A small network was trained on invented records. Each row is its activation on one of them, seen along a few directions.
After each row come some of the record's fields: V, F, W, U, P.
A field that a record lacks is left out.
Other fields move the rows too, some of them a lot.
Strong random noise was added to every row along 6 fixed directions; ignore it. To show where, here is one row again and again, with new noise each time:
[ 450  403 -160  -95   60   37   57  364  223 -239 -123 -192 -111 -101
  186  106 -223   -7]
[-154  -45 -283  351   87  -52 -173 -146   84   38   10 -255  196  -42
  -91  -71 -252 -107]
[-163  397 -330 -185  206  -62  102 -398  179  156 -373  -13   31  194
   42   73   60  -76]
[-186  198 -211  401  208 -203  364 -201 -137  102 -438  -57  333  -97
  147  -80  245 -121]
[ 122 -411 -199  369 -285  198  -27  215   93  -20  261 -314   54 -241
   45 -243 -358  -52]
[ 334  -77  147  -92 -121  151  176  168  131 -149  -42  -38   -6 -253
   37   -7 -126 -133]
[  55    1 -427  352 -112   76  -59   67  165   77   74 -339   41  -74
  209 -191 -350  -48]
[-192  -27 -335  318  188 -135  206  139 -178 -126 -205 -189  215  -19
 -194   17  223  132]

[-160 -211  -67  -67 -313  213  -29 -345  140  318  210 -136   -4  -63
  102 -188 -107 -114]	V: v2
[ 140  199  250 -106  140  -61  137 -391   71  257 -189  309 -102   41
  425  -75   95 -404]	V: v2 / F: f2 / W: w1 / U: u2 / P: p2
[ 143  160  238 -346  183   28 -116 -178  176    8  -22   89   51  -24
   35  119 -139 -217]	V: v3 / F: f3 / W: w1 / U: u2 / P: p1
[ 394  -42  249   93  175 -106  113  489 -121 -252   72  -14  157 -270
  125   96   69 -144]	V: v3 / F: f3 / W: w1 / U: u2 / P: p3
[ 242  -76  352  302 -365   24 -218   96  128  -70  292   34  -42 -260
  272 -232 -520 -276]	V: v4 / F: f2 / W: w1 / U: u1 / P: p3
[ 288 -346  127  130   40  162 -176  479  -14 -237  375 -292   25 -358
 -181   25 -281   32]	V: v3
[  95  426 -298 -219  182  125   68   70   29  -21 -147 -275 -112  154
  161  129   80  168]	V: v2
[ -46 -333   42 -107 -360  218  -89 -287  220  160  353  -68  -88   63
  -34 -129 -198   29]	V: v2
[ -41   52  -10  341  -49 -205 -107 -211  -41   80   33  225   55  -28
  317 -218 -216 -311]	V: v2 / F: f3 / W: w1 / U: u1 / P: p3
[ -98  221  427  254  190 -228 -171 -521   10   83 -166   48  390 -214
  -67  124 -110 -371]	V: v4
[  46  381 -462  -53  -53   29   48  206   77   57  -50 -160 -220  178
  218  -12  -12  332]	V: v1
[ -15 -184 -409 -214  -58   95  -80  283   15  -53  189 -263 -167   27
 -219   80   13  336]	V: v3
[-414   88  190  423  222 -356 -195 -338  -93   82 -137  185  289   70
  -94  -28   36  -97]	V: v1 / F: f2 / W: w1 / U: u2 / P: p3
[ -21   79 -224   24   -6   88  -28  122   40   82   54   67 -132  211
  110  -53    4   65]	V: v1 / F: f2 / W: w1 / U: u2 / P: p3
[ -20   53    4  113   52 -154  118  301 -165 -258  -98  -64  -95   30
 -195  109  141  206]	V: v4 / F: f2 / W: w1 / U: u1 / P: p2
[-471 -195 -290  533   80  -19  -86 -283 -255  113  134  158  123  246
   87 -272   24 -199]	V: v2 / F: f3 / W: w1 / U: u1 / P: p1
[ 146  -66  186  191 -108   36  164  123 -139  -82    7   26   54 -208
   68  -37   78  -36]	V: v4
[ -30  610 -110  163  363  -48 -328 -291  136   69  -63  108  -53  250
  434   44 -177 -381]	V: v2 / F: f2 / W: w1 / U: u2 / P: p1
[ -42   92  -80 -255   -1   -1 -167   -4   77  -47   11   18  -95   81
 -247  127   -9  202]	V: v1
[ 222 -183   -9   94   16   56   84  294  -51  -71  229  -36   19   15
   91  -10  -20   -1]	V: v2 / F: f2 / W: w2 / U: u2 / P: p3
[ -96  -35    0  236  -27  -73   38  -14  -95   73  -27  -48  129 -110
  -34  -67   26  110]	V: v1
[ -10    8   61 -505 -183  175  296 -152   28  121 -179  293 -210   33
  -18   33  295   99]	V: v1
[ -29  550   68 -475   79 -207  269 -129  -45  -58 -588  383  -79  218
  173  166  549   60]	V: v4 / F: f3 / W: w1 / U: u2 / P: p1
[  67  123   53 -116  126  -58  212  230  -97 -106 -171  235  -98   73
  -88  144  311   67]	V: v1 / F: f2 / W: w1 / U: u2 / P: p2
[ 181  213 -156  429  -28 -294 -122  513   57 -258    5 -162  109  -97
  167   46 -113  257]	V: v2 / F: f2 / W: w1 / U: u2 / P: p1
[-244  237 -199 -128  248 -159  102  -94 -129  108 -293   90   31  260
  -16  178  388  107]	V: v4 / F: f2 / W: w1 / U: u2 / P: p1
[  56   69 -406  -52   29  119 -179  103  150  -55   36 -194 -178    9
  -13   71 -166  166]	V: v3
[-126   49   43   17   93  -72  348 -141 -207   96 -263  259  139   69
   43  -33  327  -66]	V: v1 / F: f3 / W: w2 / U: u2 / P: p3
[ -32  244 -207  421  142 -290 -512  374   22 -277  185 -296   77  122
  -84  122 -297  151]	V: v4 / F: f3 / W: w1 / U: u2 / P: p1
[  91 -137  154 -145  206  112  -31  135  -11 -216   41  -90   25  -57
 -392  183    4  -44]	V: v3 / F: f2 / W: w2 / U: u1 / P: p2
[-136   58 -199 -266  -87  149  306 -132  -43  232 -192   17 -104  104
   75  -47  279  216]	V: v1
[-324  453 -647  704  402 -418 -347  -43 -119  128  -59 -204  259  269
  118 -128 -200   36]	V: v1 / F: f3 / W: w2 / U: u2 / P: p3
[  99   37 -418  150  -97  112 -170  135   31  119  204  -69 -194  207
  305 -208 -256  -40]	V: v4 / F: f3 / W: w1 / U: u2 / P: p3
[ 172  690   53 -110  587  -96 -111 -442  101  207 -500 -282  350 -149
  292  313 -162 -335]	V: v2
[  80  369  -65  338   79 -141  255  149 -102  -41 -164 -241  202 -171
  291   46  140    4]	V: v2
[ 381  543 -142 -397  196  -96  -39  596   80 -433 -101 -208 -228  189
 -196  417   25  304]	V: v4 / F: f3 / W: w1 / U: u2 / P: p2
[  80   39   71 -116    4   41  272  -12  -86    5 -157   63   10   38
  -34   33  202  -73]	V: v4 / F: f3 / W: w2 / U: u2 / P: p2
[-327  136 -325 -211   57 -192 -270 -135   66  -23   10 -125 -113  336
 -390   85  -46  181]	V: v4 / F: f3 / W: w1 / U: u1 / P: p2
[-519 -147 -460  -60  -21  -27 -178 -296  -14  206   72 -264   47  290
 -427  105   83  310]	V: v4
[  86    4  270 -113   96   82  -45 -158  -67 -133  111  311 -140   57
  -11  -45   94 -182]	V: v2
[  50 -225  358 -135 -137   17  329   54  -75 -174  -50  209   32 -265
 -143   48  298   64]	V: v3
[ 129    3  200   76  -24   12  -70   30  150   26  103  -13   41 -135
  214   15 -175 -223]	V: v3 / F: f2 / W: w1 / U: u2 / P: p3
[  69   85  -43 -151   50   36  105  129 -134  -82 -163 -176   79 -104
 -142  155  232  112]	V: v4
[-257  168 -254 -152  261 -116 -109 -112    7  -39 -117  100   -7  182
 -259   83  136   40]	V: v3 / F: f2 / W: w2 / U: u1 / P: p3
[   6   92  346 -313  264  118  -50 -385   14   -3 -167  -44  145  -61
 -202  213   54 -154]	V: v2

Which values does each new row have?
[  77 -399  -56   71 -415  148  155  398   23    8  213    9 -230  -32
   27 -186   23  240]	V: v1 / F: f2 / W: w1 / U: u2 / P: p2
[ 178 -132  -28  -57   40  115   28  -39   45   39   34 -197   63  -61
   58  112 -119   43]	V: v2
[-250 -321  345  633  251 -378  -51 -101 -299 -208  -48  -84  634 -312
 -462  173  113   14]	V: v2
[ 259  271   78  -97   29  -22  -85  260   96 -309   96 -123  -86  -27
   -6  168  -53  129]	V: v2
[ 266  164  -85 -610  -33  334  119 -281  290  285   17  123 -386  121
  390  -55  -95 -138]	V: v3
[ -65  222   95  172  -19  -29   91 -342   61  258 -154   15  132  -89
  266  -91  -67 -120]	V: v1
[-131  282 -196  -98   63   30  119 -157  125   53 -146 -173   48   31
   20  101   75  103]	V: v3
[-117   -3  215  304  -35 -150  -87 -428   54  175   71  -48  253 -148
   96 -122 -126 -221]	V: v2
[-452 -240 -477  325  127 -143  228  -35 -375  206 -173 -178  177  214
 -152  -82  421  198]	V: v4 / F: f3 / W: w1 / U: u2 / P: p2
[ 359  -29  177   53    4 -120  209  241 -131 -182  -46  145  -73  -92
  179  -53  126  -76]	V: v2 / F: f3 / W: w1 / U: u2 / P: p2
[-193  -56 -323 -213   97  -15 -429 -169  225   64  296  -82  -92  308
 -181   80 -329  -22]	V: v3 / F: f3 / W: w1 / U: u2 / P: p3
[  36  -28  123   50  309 -144 -298  234  -85 -462  -25  -87  281  -80
 -438  294   15   74]	V: v3 / F: f3 / W: w1 / U: u2 / P: p1
[ 307  330  173   36  -85   -8  158  -79   38   91 -262  -82  157 -316
  371   17  -19 -220]	V: v4
[ 191  -22 -201 -407 -286  217  151  262  119   49  150 -145 -325   27
   39   -3   26  261]	V: v4
[ -20  292 -532 -121   36  -21 -227 -163  196   90  -16  -67 -209  298
  142   -5 -132  210]	V: v2
[ -14   -1  371   90   25 -157   60  142 -152 -203  -77  210   60 -155
 -127   55   42  -49]	V: v1 / F: f2 / W: w1 / U: u1 / P: p3
[ 141  314  -19  118 -287  -81  370  219   37  102 -200  251 -193  -14
  582 -242  168   59]	V: v1 / F: f2 / W: w1 / U: u2 / P: p3
[ 139  451  136  317  296 -292 -285   84    8 -174  -58  -77  173 -130
  -13  169 -235  -42]	V: v1
[-113 -102  440  -35  -45  -36 -300 -627  295  102  -12  -46  369 -331
 -253  119 -320 -324]	V: v3
[ 260   98  321  144   14  -63  154  173  -91 -113 -104   34  150 -310
   91   65   13  -37]	V: v1
[ 167 -120   92   50 -100   86   62  342  -69 -177   79  -88  -11 -170
 -113   48   -6  210]	V: v1
[ 226  178  217 -200  230   39 -199 -321  213   69  -80   40  244 -133
   12  176 -264 -472]	V: v3 / F: f3 / W: w2 / U: u2 / P: p3
